A small network was shown many inputs. Here are its activations along a few directions, one row for each input.
Each table varies a few parts of the input and shows all the possible inputs, shuffled.
A made-up example of a description, with smaller parts first: values(3) and (point or ring(11) or (line(4) and ring(8))).
Shared parts are said once, and a part with two or three values counts as separate values.

Other details of the inputs shift rows strongly along three fixed directions, in all tables alike. That doesn't count.

A family of inputs:
x1: .13; -.16; -.02; -.11; -.04; .22; -.20; .14; -.02; .29; .15; -.02
x2: -.62; -.15; .01; .08; -.03; -.08; -.06; -.17; .14; -.57; .13; .21
x3: .60; .10; .26; .44; .30; -.38; .30; -.19; -.35; .29; -.26; .24
x4: .51; .06; .19; .51; .14; -.55; .22; .10; -.49; .24; -.33; .01
x5: -.73; .01; -.03; -.01; -.16; -.21; .01; -.22; .09; -.50; .23; .18
x6: -.57; -.13; .01; .37; -.01; -.53; .08; -.27; -.20; -.22; .40; .08
x7: .30; -.24; -.08; .25; .04; .04; -.22; -.01; .01; .42; .83; -.12
x8: -.31; -.08; -.21; -.51; -.36; .37; -.13; .17; .30; .14; .24; -.05
x9: .18; .21; -.12; -.41; -.03; .29; -.06; .09; .07; -.11; -.55; .09
x10: .62; .13; -.01; -.13; .22; .19; .04; .01; -.05; .19; -.57; .14
x11: -.03; .12; -.12; -.64; -.26; .51; .03; .30; .31; -.05; -.19; -.23
x12: -.26; .25; .16; -.08; -.03; -.19; .23; -.18; .01; -.48; -.49; .05
x13: .58; .15; .21; -.16; .17; .18; .18; -.05; .05; .25; -.50; .05
x14: -.50; -.17; -.23; .42; -.03; -.64; -.06; -.13; -.17; -.29; .31; -.04
x15: -.27; .23; .12; -.10; .04; -.15; .31; -.05; -.09; -.53; -.46; -.09
x16: .00; -.34; -.14; .16; .00; .28; -.42; .12; .11; .52; .94; -.19
x17: -.40; -.16; -.17; -.44; -.30; .53; -.37; .13; .37; -.14; .33; .07
x18: .30; .07; .06; -.43; -.04; .36; .01; .11; .12; .34; -.26; -.13
x19: -.07; .08; .09; .19; -.03; -.44; .24; -.06; -.14; -.08; -.22; -.12
x20: .44; -.13; .01; .10; .14; .40; -.20; .10; .14; .46; .35; -.01
x21: .07; .10; .02; -.43; .00; .48; .08; .04; .30; -.20; -.24; .01
x22: -.44; .14; -.08; -.10; .05; -.25; .10; -.09; -.10; -.55; -.48; .05
x23: -.04; -.21; -.07; .56; .01; -.28; -.15; .08; -.12; .29; .67; -.18
x24: .51; .12; .16; .47; .21; -.14; .03; .03; -.27; .28; -.02; .00
Each input here is: line(4) and (point or ring(5)).
Q: The inputs of x23 and x24 match in every part but the line(4) part. If x11 is changed in the same way as x23 into x24, which row does it become?
A: x7
Q: Which other rows does x3 become when the ring(5) part takes its other values? List them by row number.
A: x2, x13, x20, x21
Q: Which other rows does x6 become when the ring(5) part takes its other values? List them by row number.
A: x1, x15, x16, x18

A family of inputs:
x25: .10; -.26; .18; -.15; .07; .43; -.11; -.04; .34; .17; .15; -.02
x26: -.27; -.29; -.29; -.01; -.34; -.20; -.22; .00; .17; .25; .66; -.08
x27: -.50; .22; -.05; -.48; -.24; -.04; .22; -.03; .09; -.26; -.39; -.19
x28: -.44; -.23; .01; .35; .16; -.49; .04; -.35; -.18; -.34; .25; .29
x29: .46; .10; .04; .45; .13; -.60; .29; .08; -.35; -.04; -.39; -.02
x30: .22; .08; .03; -.47; .06; .42; -.03; -.02; .18; .04; -.22; .17
x31: -.37; -.08; -.11; .47; .11; -.38; -.16; -.23; -.15; -.37; .19; .14
x32: .59; .01; .05; .17; .23; .07; -.14; -.08; -.10; .33; .14; .06
x33: .29; .23; .31; .27; -.01; -.26; .23; .14; -.33; .13; -.39; .13
x34: .65; -.02; .00; .12; .10; .08; .07; .18; -.14; .34; .16; -.21
x35: -.21; -.14; -.09; .26; .07; .19; -.21; -.16; .39; .06; .78; .02
x36: -.05; .00; -.10; -.27; -.01; .26; -.12; -.01; .08; -.07; -.27; .22
x37: .25; .06; .08; -.30; -.16; .45; .02; .15; .09; .30; .22; -.09
x38: -.15; .13; .04; .00; -.05; -.01; .03; .26; -.16; -.11; -.39; -.10
x39: -.59; .17; -.10; -.42; -.11; .06; .09; .13; .07; -.44; -.48; -.31
Q: Describe the family of inputs behind these rows.
A: values(2) or ring(5) or ring(8)
Q: A walk changes only the ring(8) part. It starts at x37 and steps to x33. List the rest of the walk in order.
A: x38, x39, x27, x26, x29, x34
